These are the activations of a small neural network, seen along a few directions. Each row is one input.
In each table, some parts of the input vary, and every possible input appears once, in random order.
Descriptions start from the smaller parts, as in this example, which fits no table here: ring(8) and (point or line(9) or (values(2) and line(6))).
Shared parts are said once, and a part with two or three values counts as separate values.
In the rows, 128 means zero.

A family of inputs:
R1: [200 140  88  85 201 204  94 152 184 134 146  42 167 161 116 144 109  77
 114]
R2: [116  47 153 153  40  63 154 126  41 110 107 169  97 101  83 114 154 160
 133]
R3: [183 136  96  91 153 147 119 130 125 121 128  90 152 151 122 112 144 107
 124]
R4: [120 189 141 116 151 135 143 117 173 120 143 129 146 149 166 133 139 103
 120]
R5: [129  77 131 153  57  68 173 135  30 118  79 134 102 108 110  78 171 161
 117]
R6: [142 152 123 117 142 164 145 146 135 149 131  57 147 149 158 117 118 118
 150]
R7: [129 185 129  98 197 196  84 115 242 141 165 135 159 125 138 158  96  70
 124]
R8: [137 190 127 110 217 194 106 138 231 137 153  79 158 166 166 142  95  81
 116]
R9: [193 111 106  81 200 195  72 144 194 132 170  79 165 156  97 153  78  74
 131]
R10: [127 102  87 126  82 106 128 117  72 101 107 107 121 129 122 116 160 148
 127]
R11: [104  94 150 178  54  61 199 126  44 137  73 119  99 111 138  84 163 167
 130]
R12: [110 124 117 146 126 106 167 118  68 155 103  81 112 130 154 109 128 161
 139]
R13: [ 76 145 149 161 137 108 161 113 105 145 119 124  93 124 176 121 124 184
 135]
R14: [172 147 101 102 202 215  68 124 218 122 177 140 152 149  98 161 100  74
 134]
R15: [175 175  97  91 169 201 131 131 202 154 138  46 172 149 131 150 111  61
 126]
R16: [174 109 117  89 149 148  99 139 131 131 130 118 158 138  97 136  94 110
 135]
R17: [107  63 163 171  66  73 138 125  59 120 110 215  77  92 110 111 151 179
 129]
R18: [120  77 106 127  91  93 116 131  90 111 134 132 103 125  91 128 128 164
 150]
R19: [ 58 129 172 180  58  57 183 115  82 110  89 171  86 111 154 101 169 165
 121]
R20: [114 176 152 120 154 136 111 127 179 128 138 161 154 117 146 155 110 106
 122]
R21: [158 134 130 106 145 156  93 139 149 122 141 169 141 123 110 168 112 111
 123]
R22: [116 101 121 143  97  99 118 139 109 116 147 184  96 109 112 140 130 164
 135]
R23: [ 50 130 177 176  65  58 144 101  81 127 114 210 107  94 127 115 158 165
 107]
R24: [ 60 139 140 153 122  89 128 124 131 129 133 181 107 107 148 126 132 164
 131]
What is each input in this table made of?
Answer: line(4) and ring(6)
The inputs of R8 and R9 match in every part but the ring(6) part. If R4 is changed in the same way as R8 into R9, which row does it become?
Answer: R16
Change only the ring(6) part in R10. List by row number the other rows that result.
Answer: R12, R13, R18, R22, R24

A family of inputs:
R25: [ 97 186 106  74 180 153 122 149 224 110 155 107 171 138 213 165  96  87
 141]
R26: [137  91 179 143  81  91 116 148  43 125 106 239 115 113 101 105 133 178
 107]
R27: [190 128  97  95 178 203 125 143 155 135 132  37 138 178  99 103 123  95
 139]
R28: [178 109 105  90 174 143  72  96 174 124 166 156 190 122 110 143  98  51
 131]
R29: [158 113 145 163  90  98 189 135  40 132  67  94  98 150  90  63 192 155
 114]
R30: [ 54 145 226 152  50 109 122 153  86 154  61 199 139  90 122 151 118 137
  87]
R31: [ 54 164 155 174 103  49 179  94 109 123  86 154 141 114 180  96 171 114
 114]
R32: [132 145 117 107 157 155 112  88 248 146 166 146 164 105 134 167  87  55
 151]
R33: [117 159  61 124 213 182 109 134 191 118 208  63  87 149 183 163 101 175
 159]
R34: [189  93 102  79 152 165  67 136 137 127 162  59 163 129  79 175  94  91
 127]
R35: [100 160 138 184 112 112 188 147  62 141  89 135  61 128 168 106 163 217
 126]
R36: [130  41 106 151  47  77 136 113  66 100 137 146  70 121  55  99 159 181
 138]
What is each input in this table made of?
Answer: values(2) and ring(6)
The inputs of R27 and R29 match in every part but the values(2) part. If R33 is changed in the same way as R27 into R29, which row does it become?
Answer: R35
